These are the activations of a small neural network, seen along a few directions. Each row is one input.
Each table varies a few parts of the input and shows all the possible inputs, shuffled.
A made-up example of a description, with smaller parts first: one of 5 places around a ring, together with either a single point or (one of 2 separate values, together with one of 4 places along a line) or one of 11 places along a line.
Shared parts are said once, and a part with two or three values counts as separate values.

Other details of the inputs vary at random and push rows far along two fixed directions, the same in every table; ignore that.

Table:
row 1: [-11.4  28.6 -35.5 -48.3 -31.7 -12.9  27.0   8.1 -29.4 -28.6 -17.7]
row 2: [ 16.6 -40.0  36.0  17.1  36.2  27.8 -23.1 -34.5  47.7  30.5  36.6]
row 3: [  0.8  29.9   4.7  52.6 -21.9 -33.1  17.5  50.3 -29.2  -3.6 -21.8]
row 4: [ -3.8  -6.4 -17.9 -61.2  -9.3  27.6   2.0  -8.5  -6.4   1.9  -3.3]
row 5: [  2.5  30.2  -1.6  54.5 -15.9 -40.9  11.3  37.0 -33.7 -11.6 -30.7]
row 6: [-18.2  18.7 -25.7 -21.1 -12.5  -1.0 -10.5  11.4 -18.6 -18.5  -0.4]
row 7: [-17.8  -4.3 -24.8 -38.6  -2.4  22.1 -23.2   2.8   5.0   0.2  17.3]
row 8: [ 16.4  -2.0  64.3  87.2  19.5 -42.5  13.7  14.6   0.9  33.3 -14.0]
row 9: [ 18.8  -3.0  58.4  89.7  26.7 -49.3   5.7  -0.4  -2.9  26.2 -21.7]
row 10: [ 37.7  -8.4  53.1  85.2  12.5 -49.0  25.7   5.6  -7.3  45.0 -35.2]
row 11: [  2.5  38.3   9.8  51.9 -16.8 -50.8  27.4  26.0  -9.8 -23.5 -31.2]
row 12: [  3.2  31.1  -5.5  53.4  -9.4 -46.6  18.6  40.5 -31.3 -14.8 -27.7]
row 13: [ 11.2  35.7   9.8  40.0 -29.0 -55.0  37.9  23.1 -42.4  -4.8 -49.1]
row 14: [-19.1   1.0  -2.1 -42.4  -9.3  25.3  -8.8  -8.6  20.7  -8.7  22.9]
row 15: [ -2.8 -22.1  -7.5 -48.7   3.2  22.4  -5.6 -20.6   3.2  17.6   8.1]
row 16: [ -4.4  11.8 -29.5 -19.9 -31.7  20.6  11.7  10.1   7.9 -22.8 -11.5]
row 17: [ -3.8  15.3 -24.0 -17.7 -33.2  24.3  17.4  13.7   2.7 -24.1  -3.5]
row 18: [  7.9 -32.6  17.4   8.0  34.0  23.9 -27.6 -15.0  19.8  32.4  34.9]
row 19: [ 10.5 -33.9   8.2   6.7  46.8  12.4 -27.4 -26.4  18.9  21.6  30.9]
row 20: [ 21.0  -2.4  60.9  91.8  16.8 -44.3   9.5   5.8  17.9  30.7 -21.4]
row 21: [  0.9  -6.1 -20.7 -58.9   6.5  19.8   6.6 -18.4 -10.9  -7.5   2.4]
row 22: [ -8.7 -10.4 -33.9 -31.2   0.4  30.2 -23.5  -5.5  -4.6 -14.3  18.5]
row 23: [-11.3  12.2 -11.2 -40.8 -26.0   3.2  19.8  12.1 -24.2  -3.4  -6.8]
row 24: [ 16.5 -38.6  -3.0  11.3  41.6  21.7 -24.8 -22.0  16.0  14.0  29.2]
row 25: [ 24.8 -36.7  21.4  -8.3  36.3  21.3 -10.4 -42.5   5.5  29.6   7.5]
row 26: [ 32.2 -50.1  38.1  -0.3  44.6  32.7  -8.8 -38.3  19.1  49.2  22.1]
row 27: [-12.9  19.2 -15.3 -18.5 -30.5  12.9   6.2  15.4   6.3 -25.9   3.7]
row 28: [ -5.2  34.2   8.2  45.8  -4.3 -54.9  19.6  35.3 -31.4  -7.4 -28.1]
row 29: [  0.5  -4.5 -29.7 -32.1 -12.2  37.4  -2.9 -19.1  12.9 -24.1   6.1]
row 30: [-15.3  24.6 -31.4 -49.1 -26.0 -13.9  25.1  10.2 -33.4 -24.6 -17.7]
row 31: [-18.4  21.9 -37.8 -24.1 -32.8  13.1   2.7  36.5 -22.6 -25.1   1.6]
row 32: [-20.6  21.8  -8.9 -24.8 -19.5  -3.3  -0.2  -2.7   0.6 -26.5  -3.7]
row 33: [ -0.4  15.3 -33.9 -17.2 -20.4  11.1  17.7   3.1   1.2 -35.1  -8.7]
row 34: [ 18.5 -41.3  21.5  -8.3  35.0  14.2 -13.0 -44.1   6.8  33.7  13.8]
row 35: [ 30.8 -51.4  36.2   3.3  38.1  25.1  -8.9 -42.0  24.2  50.9  28.2]
row 36: [-20.3  20.6 -44.2 -25.6 -33.7   8.4  -1.2  34.5 -19.4 -25.8  -7.8]
row 37: [ 26.8  -2.9  55.1  97.1  15.2 -41.0   8.9   7.7  20.0  27.4 -21.4]
row 38: [ -1.6 -15.8  -9.5 -22.2   6.0  29.4 -20.4 -28.5  26.4 -13.0  20.8]
row 39: [ 11.3 -39.5   8.6  12.2  32.8  23.9 -32.0 -15.7  24.2  30.6  25.9]
row 40: [ 10.3 -45.5  32.7   6.7  56.9  11.8 -24.8 -44.5  34.0  28.5  32.8]
row 41: [-25.2  33.9 -21.7 -33.3 -24.7 -12.5  12.2   9.5  -4.2 -39.4  -7.2]
row 42: [ -1.0 -15.2 -14.5 -27.2  11.9  25.9 -14.1 -25.5  29.5 -17.0  25.2]
row 43: [-12.8 -13.5  -8.4 -31.2  18.7  19.8 -28.3 -20.2   3.4   5.3  22.7]
row 44: [-20.0  27.5 -28.2 -24.1 -41.2   3.7   6.4  21.5   3.6 -34.4 -11.4]
row 45: [-27.0  14.8  -8.6 -28.4 -19.2  -3.0  -0.5  12.8  -2.1 -11.4  -5.6]
row 46: [-15.2  21.6 -16.1 -19.8 -20.8   0.4  -2.2  -0.8   2.6 -29.5  -2.9]
row 47: [-15.7 -16.1  -8.2 -33.9  13.3  22.6 -26.9  -9.2  12.4  14.4  22.0]
row 48: [ -8.9  34.7  15.2  42.7 -18.1 -40.9  18.6  45.5 -29.4   2.7 -22.8]
Description of these inputs: one of 4 places along a line, together with either one of 3 separate values or one of 9 places along a line.
Q: The inputs of row 45 and row 8 match in every part but the place on the line of 4. If row 4 is changed in the same way as row 45 into row 8, which row does it become?
A: row 26
Q: The inputs of row 13 and row 1 match in every part but the place on the line of 4. If row 38 is changed in the same way as row 13 into row 1, which row does it become?
A: row 42
Q: Change only the choice among 3 separate values in row 21. List by row number the other rows that result.
A: row 1, row 30
Q: Change only the place on the line of 9 in row 33. List by row number the other rows that result.
A: row 11, row 12, row 19, row 24, row 28, row 40, row 41, row 42
Q: A walk changes only the place on the line of 4. It starts at row 33 and steps to row 29. List the rest of the walk in order.
A: row 16, row 17
Q: Change only the choice among 3 separate values in row 26. List by row number the other rows that result.
A: row 23, row 35
